[[ 17.2   3.6 -13.2  25.6   4.1 -10.4]
 [ -2.7   3.0  12.9  -4.9   5.3   1.7]
 [ -6.5   5.4   6.1  10.0   1.2  -3.3]
 [  0.6   0.2   7.7 -11.8   3.8   6.6]
 [ -1.4   3.6  -3.5  14.9   4.4 -18.9]
 [ 11.6   1.9   1.6   4.0   8.1   2.0]] ans = 25.6

[[-0.05  0.07 -0.01 -0.04 -0.03  0.08  0.01 -0.08 -0.03 -0.01 -0.04 -0.05
  -0.01 -0.02  0.01 -0.05]
 [ 0.00  0.00  0.02 -0.01  0.01  0.01  0.00  0.00 -0.01 -0.01  0.00  0.01
  -0.01 -0.01  0.02 -0.03]
 [-0.06 -0.06 -0.01  0.01 -0.05 -0.12 -0.02 -0.03  0.02  0.01  0.05 -0.07
   0.01  0.02 -0.12  0.04]
 [-0.06  0.21  0.11 -0.17 -0.11  0.07 -0.14 -0.19 -0.13 -0.17  0.03 -0.16
  -0.18 -0.21 -0.06  0.15]
 [-0.03  0.16 -0.06 -0.03 -0.03  0.23  0.06 -0.11 -0.07  0.00 -0.14 -0.03
   0.00 -0.02  0.10 -0.09]
 [-0.06  0.04 -0.02 -0.04 -0.07  0.00 -0.02 -0.06  0.02 -0.03 -0.02 -0.06
   0.02  0.00 -0.05  0.04]
 [-0.04 -0.02 -0.03 -0.02 -0.04 -0.06 -0.03 -0.03  0.01 -0.02  0.00 -0.05
   0.01  0.00 -0.07  0.03]
 [ 0.07 -0.04  0.01 -0.01  0.09  0.00 -0.02  0.07 -0.04 -0.03 -0.01  0.07
  -0.06 -0.05  0.07 -0.07]] ans = -0.02

[[ -14.51   39.29   45.52   39.22   98.08   31.23   56.22]
 [  28.90   -1.34 -118.75 -140.45   35.42   50.03  174.32]
 [ -25.46   18.34   18.55   47.88   19.45    5.43   23.25]
 [  57.05  -16.00    8.63   47.03   -1.02   25.04    7.06]
 [  23.19  -33.15   67.47   38.71   11.67   -0.71   51.49]] ans = 98.08

[[-108.9  -65.7   84.4  -27.2  -62.9  -83.8 -120.8 -106.6]
 [ -51.7  -23.3 -263.9  -16.6  -58.8   54.7   46.8  -57.7]
 [   0.1  -44.9   32.1   10.4  -83.0  -45.4  -47.3  -25.8]
 [  -2.2  -40.5  -93.9  -50.7 -106.6 -140.7   63.9  -25.9]
 [ -10.0  -58.3  -39.8   -4.2  -84.8  -56.4 -141.1   -2.1]
 [  -0.5  -27.9  -88.0  -25.4  -18.7  -40.7  -38.7  -36.8]
 [  19.8  -50.8  194.0  -33.1 -195.5   -2.5 -186.1  -15.0]
 [ -90.9   47.7  -86.3   -2.8  -51.1  -42.2 -119.1  -14.8]
 [ -29.9 -113.7 -264.5  -31.4 -100.9   89.9 -179.3  -53.4]] ans = -83.8

[[ 252.0 -110.0 -101.1 -278.3 -151.4  -97.8 -196.2  -52.3   41.8   59.5
    88.5]
 [ 204.6   97.6  -72.3  197.0 -120.9 -102.9   -6.3  -94.8 -114.4  -22.9
   -52.0]
 [-271.3   42.8   76.4 -110.2  163.1 -167.5 -196.1   68.8  -58.5  174.4
  -214.4]
 [  14.7    5.1   13.4   11.5    9.9   11.7  -93.1    6.8    9.2    7.8
     9.3]
 [-285.2 -133.6   45.8  -80.5  -16.3 -172.0   -2.6 -253.0 -108.9  185.5
     6.7]
 [ 136.7   14.7    1.4 -220.4   54.4   53.4   67.6   64.2   20.9   63.9
  -216.8]
 [  61.2   15.6   67.5  227.5  129.8  119.9  279.0 -241.5 -150.0 -209.9
   143.2]
 [  31.3  -10.5   79.2   59.5  152.6   81.7  150.9   32.2 -135.1 -189.3
   165.0]] ans = 41.8

[[ 126.4   65.3   64.3   42.8   63.2   97.3  114.5  213.0   49.0   37.3
   201.6 -128.1]
 [ 135.4    4.9   92.8   35.2   72.3   74.8   62.4  136.0  102.6   38.3
   153.5  -76.6]
 [  -7.4   64.3   92.2   23.8   69.3   -2.6   16.7 -137.3  138.1   32.8
   -72.6  266.0]
 [  12.0  113.5   50.5  240.4   63.8  220.7   48.8  310.0  -14.4  222.7
    80.5   39.3]
 [  -5.0  194.8   22.5   99.8   49.6  112.9  137.2  172.2  -17.1   83.3
    92.3   61.4]
 [  68.3   88.2   75.7 -138.3   59.7  -92.6  120.2 -168.8  142.4 -126.8
    57.8  103.4]
 [ -27.4  137.8   57.4   61.4   59.1   44.7   69.5  -21.8   65.7   58.5
   -23.7  214.4]
 [  58.3  -65.3  137.0  127.4   88.3   85.0  -78.1   -9.4  172.7  140.6
   -48.9  182.5]
 [  74.4  121.2   58.3 -141.1   54.1  -79.7  157.8 -111.0  109.7 -134.8
   104.1   47.3]
 [ 129.9    1.5   92.3   87.4   73.8  117.0   47.4  197.4   86.0   87.3
   153.8  -83.5]
 [ 100.2  143.8   36.7  -54.8   50.6   21.4  187.1  114.6   35.4  -61.3
   204.3  -98.3]
 [  54.0   -1.3   97.6  263.6   80.4  226.9  -37.3  280.3   56.1  256.8
    49.5   46.7]] ans = 37.3
